Each row below holds a small network's activations on one input, seen along a few directions.
Each table varies a few parts of the input and shows all the possible inputs, shuffled.
A made-up example of a description, with smaller parts first: line(4) and (point or line(9) or (values(3) and ring(8))).
Shared parts are said once, and a part with two or three values counts as separate values.

Other details of the inputs shift rows strongly along two fixed directions, in all tables alike. That doesn't count.

Rows:
r1: [  6 -39   7  43  12  -8 -15  19 -21 -12  45]
r2: [ -1 -39  -5  25  21  19 -45  -3  -1 -14   7]
r3: [ 31 -16  -2  16  36   0 -22  -6   2  16  -3]
r4: [ 38  20  33  -6  -2 -23  30   6  -9  31  -1]
r5: [ -9  -9 -16  41  41  15 -35  11 -13  -6  34]
r6: [ 24  26  21 -24  21  -6 -10  -3  29  37  -3]
r7: [-52 -29 -29   6 -48   7  -2 -12  -7 -51 -17]
r8: [-18  28 -12 -50 -53 -16  36 -15   8  -3 -35]
r9: [ 33  31  45  -9  -3 -12  22  15   0  15  13]
r10: [-43 -49 -15  -9 -10  19 -29 -17   6 -26 -19]
r11: [-35  34  -2 -55 -46  19  22 -25  15   8 -36]
r12: [ 29 -14  -2   6  40   5 -27   2   6   8  10]
r13: [ 24  43   0 -16  16   4   8   6   4  39   3]
r14: [27 44  3 -6 20  2 14 -2  0 37 -8]
r15: [ 18  51  14  -6   5 -19  12  22  13  16   8]
r16: [-12 -22   8 -24 -28  -2  35  -5  -7 -27 -10]
r17: [-33   2 -15 -11 -35  -7  21 -13  14 -28 -13]
r18: [ 15 -22 -22  60  21 -11 -18  28 -23  -6  12]
r19: [-47 -32 -36   6 -14  24  -4 -17  -5 -24  -8]
r20: [  4  -9  25  12   6  -9   7  12 -12 -12  21]
Description of these inputs: line(4) and line(5).
Q: Changing only the line(5) part turns r1 into r20. The same change can be made to r19. Which row results?
A: r5
Q: Which other rows does r13 become when the line(4) part takes its other values? List them by row number.
A: r8, r12, r16

Rows:
r21: [ -1 -16  12  25  -1   1 -11  12  -9  -6  18]
r22: [ 32  28  23 -12  16  -9   0  11  15  15  23]
r23: [ -2 -21  -1  11  16   0 -15   3   7  -6  22]
r24: [-41 -13 -19  -3 -17  23  -6 -14  -2 -22 -21]
r25: [-10  29   9 -13 -28  -3  21  -1   4   8  -9]
r26: [  5 -19   3  23  24  10 -23  -2 -10  -3   2]
r27: [ 29  49  20  -1   0 -17  20   7   1  33   0]
r28: [ 15 -17 -22  24  13  -1  -5  12 -10  -9  11]
r29: [  6 -21  -2  17  14   1 -26  -1  -5   1   2]
r30: [ -8   3  18 -14 -17  -1  13  -3  -1   3  10]
r31: [ -5  28   0 -20  -7   5  11 -17   4  10 -28]
r32: [  8  14  14 -26 -19 -12  10  -9  11  -2 -21]
r33: [ 12 -29  -7  11  16   5 -16   0  -8   6   4]
r34: [ -2   5 -12   1  -1   1  -1   5   4 -11  16]
r35: [-11  26  -5 -31 -12   4   9 -12  12  14  -6]
r36: [ -9  -4 -13  16  22  18 -14   1  -6  -3  17]
r37: [ -1 -15  11  19   8  -1 -12  15  -7 -15  14]
r38: [-10  16  -6  -7  -7  -4   3   0  16   2  -9]
r39: [  5  -6  -8  13  -6  -1  15   5 -16   5   3]
r40: [ -3  23  -4 -19 -13 -12  14 -11  15   8 -24]
r41: [-10  19   3  -5 -13  -4  11   6   1  -6  -5]
r42: [  3 -10 -19  28  16   2 -24   3  -9   2   4]
r43: [  9 -17   7   0   3  -5  10   5 -11  -5   0]
r44: [-11  24  -4 -28 -11  -5  17  -9  20   8  -5]
r45: [ -3 -13   6  17  19  16 -24   2  -2  -5   6]
r46: [37 30  0 -3 23 -5  3  6  3 39  4]
r47: [ -8   6 -11   6   2   6 -15   2   4   5   0]
r48: [  1  -6  -9  28   9  -7  -5  11 -16 -12   7]
r49: [  1  13  23 -18 -26 -10  20 -10   0   9 -16]
r50: [  5  -8 -19   5   8  -4   6   1   2   4  -4]
r51: [-37 -30 -21  18 -21  11   1  -3 -16 -26  14]
r52: [-37 -18  -3 -28 -34  11  -5 -20   9 -14 -27]
r53: [-22 -31 -29  19 -15   3 -10  -4  -9 -36  -9]
r54: [  3  -3 -14   4  13  13   2  -5  -9   6  -8]
r55: [-29 -27  -5 -10 -29   6  -6  -7   5 -35 -14]
r56: [ 13  -6   4 -19  -9  -5  12  -3   3  -2 -11]
r57: [  0 -20   1  22  17  -2 -23  10   7  -7  13]
r58: [ 40  18  27   0  11 -12  16  11  -5  32  12]
r59: [ -7  -5  -9  19  11   1  -2  14 -11 -13  26]
r60: [ 27  41  36 -22  12 -13  16  10   9  22  19]
r61: [  1  14  22 -24 -17 -13  18  -6   1   0 -19]
r62: [-40 -17  -1 -33 -24  21   5 -28   4 -18 -19]
r63: [ 32   3  11  22  45   1 -29  17   1  23  41]
r64: [ 13 -33  -7  18  21  -3 -10   6  -2  -1   8]
r65: [  5   7  12 -32  -4   9  16 -17   3  14 -25]
r66: [ 35  31   9   1  18 -13  20  16  -5  23   7]
r67: [  1  -3 -13  23   6   1 -16  15   0 -15  13]
r68: [-31 -22  -6 -23 -31  -4   6 -24  10 -20 -34]
Q: What do these inputs look like to the network?
A: values(2) and line(4) and line(6)
Q: Changing only the values(2) part turns r61 into r48. The same change can be made to r63. Which row results?
A: r35
Q: Start at r24 and move only the line(6) part, one step at a time. The first step leads to r47. Which rows follow, in order?
A: r38, r67, r41, r25

Rows:
r69: [-22 -50 -21  14 -13   5  -9 -13 -16 -33 -14]
r70: [  5  -5 -17  30  25  11 -23  11  -7  -2   8]
r71: [ 20  -2  10  16   7 -11   0  15   0   9   6]
r72: [  6  28  10   7  -2 -14  10  12   5   7  11]
r73: [17 -4  3  4 25 -7 -9  3  4  8  1]
r74: [ 13 -20  -7  23  22  11 -11  10 -19   2  19]
r75: [-15   2 -12   6   4   5 -17  -4  10   1  -1]
r76: [ -5  19  22 -34 -36 -14  22  -7   9  -4 -20]
r77: [ -3 -11   0  -1   2   5 -21  -7  10  -3  -4]
r78: [  2  14  10 -13  12   3   5  -6   2  16  -5]
r79: [ 15  21  -2   0   2 -11  13  13   2  14   8]
r80: [ -6  27  -6 -32 -23  -7  27 -17   5   6 -26]
r81: [ 13  -5   8  24  10   5  -2  12 -14   3  20]
r82: [  9  24  23 -20 -10  -6  23   2   5   6  11]
r83: [-49 -39 -20 -21 -27  26  -7 -25   2 -31 -15]
Q: Changing only one part turns r78 into r74. The same change can be made to r73. Which row results?
A: r69
Q: What do these inputs look like to the network?
A: values(3) and line(5)
Q: Which other rows does r79 become when the line(5) part takes its other values? List them by row number.
A: r70, r72, r75, r80
Q: Which other rows does r72 become when the values(3) part takes its other values? List them by row number.
A: r76, r82
